A small network was shown many inputs. Here are its activations along a few directions, one row for each input.
Each table varies a few parts of the input and shows all the possible inputs, shuffled.
Descriptions start from the smaller parts, as in this example, which fits no table here: line(6) and (point or line(11) or (values(3) and ring(8))).
Shared parts are said once, and a part with two or three values counts as separate values.

Rows:
row 1: [ 3.56 -0.72 -2.50  4.58  2.32  1.06 -2.93  0.56  4.61 -0.68 -2.58  0.50]
row 2: [-4.09  2.91  0.27 -4.13 -0.73  2.03  2.08 -1.93  0.50  1.18  1.00  2.22]
row 3: [-4.30  4.65 -0.11 -1.89 -2.08  2.15  0.87 -3.54 -0.05 -0.54  0.25  2.52]
row 4: [ 3.74  0.99 -1.29  4.08  1.05 -0.69 -3.37 -0.57  5.08 -1.09 -0.92 -1.23]
row 5: [ 3.99 -0.39 -0.58  2.29  2.62 -1.21 -2.43  1.30  5.18  0.88 -0.13 -0.63]
row 6: [-4.34  2.84 -1.26 -1.39 -1.13  4.18  1.65 -2.51 -0.35  0.05 -1.32  3.96]
row 7: [-2.88  3.18 -0.80 -3.55 -0.88  2.40  2.19 -1.80 -2.93  0.18  1.55  2.21]
row 8: [ 5.28 -0.83 -0.46  1.69  0.99 -0.86 -2.85  3.20  1.85  2.00 -1.76 -2.06]
row 9: [-2.57  2.58  1.33 -4.40 -1.55  2.95  1.62  0.11 -3.07  1.35 -0.18  1.48]
row 10: [ 4.81 -0.89 -2.34  2.65  1.35 -0.22 -2.68  1.63  2.18 -0.12  0.81 -1.12]
row 11: [-5.18 -5.76  4.61 -3.26 -2.57 -4.58  4.98 -0.20 -9.13 -1.75  2.29 -1.73]
row 12: [ 1.97 -8.57  3.14  3.33  0.61 -7.20  0.87  3.74 -3.87 -1.46  0.99 -6.12]
- The inputs of row 4 and row 3 match in every part but one. If row 5 is changed in the same way as row 4 into row 3, which row does it become? => row 2
- What do these inputs look like to the network? => values(2) and (point or line(5))

Rows:
row 13: [-0.43  3.83 -0.21 -2.24 -1.16  1.34 -0.77 -1.18 -0.46  0.50 -0.37  1.14]
row 14: [-8.83  1.60  0.82 -1.11 -2.62  1.12  4.44 -5.38 -1.56 -3.69  0.28  3.84]
row 15: [-6.88  0.42  3.85 -5.11 -2.01 -1.28  4.42 -0.87 -5.49  0.05  2.79  0.14]
row 16: [ 2.34 -3.04 -0.70  1.06  0.83 -2.13  0.19  1.49 -1.42  0.48  0.41 -0.98]
row 17: [-5.37  4.84  1.29 -6.11 -1.76  3.02  3.18 -2.95 -2.70  1.37 -0.18  2.96]
row 18: [-6.61  2.42  0.82 -5.01 -2.49  3.32  3.89 -1.23 -3.89  1.61 -0.09  1.95]
row 19: [-6.22 -0.50  2.35 -5.29 -2.15 -0.24  4.15 -0.99 -5.84  1.18  1.11  2.38]
row 20: [-3.88  0.20 -0.50  2.68 -1.70 -0.34  0.59 -4.74  0.53 -3.57 -0.02  1.67]
row 21: [ 6.77  0.61 -1.77  3.61  2.75  0.47 -4.61  2.56  7.26  1.87 -0.49 -0.24]
row 22: [ 6.81  0.75 -0.60  4.31  2.29 -1.09 -4.17  2.20  5.95  1.66 -1.92 -1.55]
row 23: [-0.21 -0.56  1.17 -1.36 -1.26  1.01  0.57  0.40 -3.75 -0.67 -0.06  0.36]
row 24: [ 1.57  0.12 -2.19  1.67  0.54  0.93 -0.74  1.85  0.60  0.95 -0.70 -1.10]
row 25: [-5.59  0.74  2.61 -4.98 -1.53  2.47  3.78 -0.67 -6.11  0.13  0.32  2.37]
row 26: [ 2.64  2.68 -1.60  0.79  1.16  0.55 -1.63  0.47  1.83  0.65 -0.66  0.01]
row 27: [-1.46  1.19 -0.70 -1.31 -1.99  1.67  0.18  0.11 -1.54  0.95 -0.37  0.12]
row 28: [-1.28 -1.19  2.23 -1.60 -1.80 -2.48  1.43 -0.29 -3.09 -0.63  2.57 -2.17]
row 29: [-0.60 -1.92  0.83 -1.78 -1.90 -1.45  1.17 -0.16 -3.54  0.42  0.81  0.24]
row 30: [ 6.24 -5.00 -0.39  3.25  2.34 -3.85 -2.88  3.33  2.89  0.45 -1.51 -2.79]
row 31: [ 2.65  2.53 -2.83  0.21  1.59  2.23 -1.88  0.83  3.22  0.78  0.73  1.21]
row 32: [-0.36  3.57 -1.27 -2.91 -0.71  3.03 -0.97 -1.14  1.05  0.80  1.01  2.41]
row 33: [ 5.60 -4.28  0.93  3.47  2.22 -4.69 -2.50  3.15  3.22 -0.58  0.27 -5.19]
row 34: [ 1.63 -2.36  0.70  1.20  0.95 -3.14  0.42  1.32 -1.02 -0.54  2.19 -3.37]
row 35: [ 5.68 -1.80 -1.47  4.52  1.75 -0.70 -3.57  3.56  4.74  1.56 -2.22 -2.67]
row 36: [ 6.51 -3.56  0.17  4.12  2.58 -1.41 -3.47  3.84  2.67 -0.36 -2.22 -2.93]
row 37: [ 2.74 -1.70 -0.32  1.62  1.32  0.32 -0.44  2.03 -1.68 -0.54 -0.44 -0.92]
row 38: [-5.00  4.62  0.07 -6.95 -1.15  5.02  3.42 -3.04 -1.26  1.45  1.05  3.99]
row 39: [-1.08 -1.05 -1.93  5.36  1.25 -0.97 -0.56 -3.21  2.58 -3.45 -0.35  0.35]
row 40: [ 2.61 -3.17 -1.36  7.89  2.67 -2.75 -3.64 -1.30  6.83 -2.83 -1.92 -1.24]
- What do these inputs look like to the network? => line(4) and (point or line(6))
- The inputs of row 28 and row 15 match in every part but the line(4) part. If row 32 is changed in the same way as row 28 into row 15, which row does it become? => row 38
- List by row number the other rows that have the line(4) part in common with row 22. => row 21, row 30, row 33, row 35, row 36, row 40
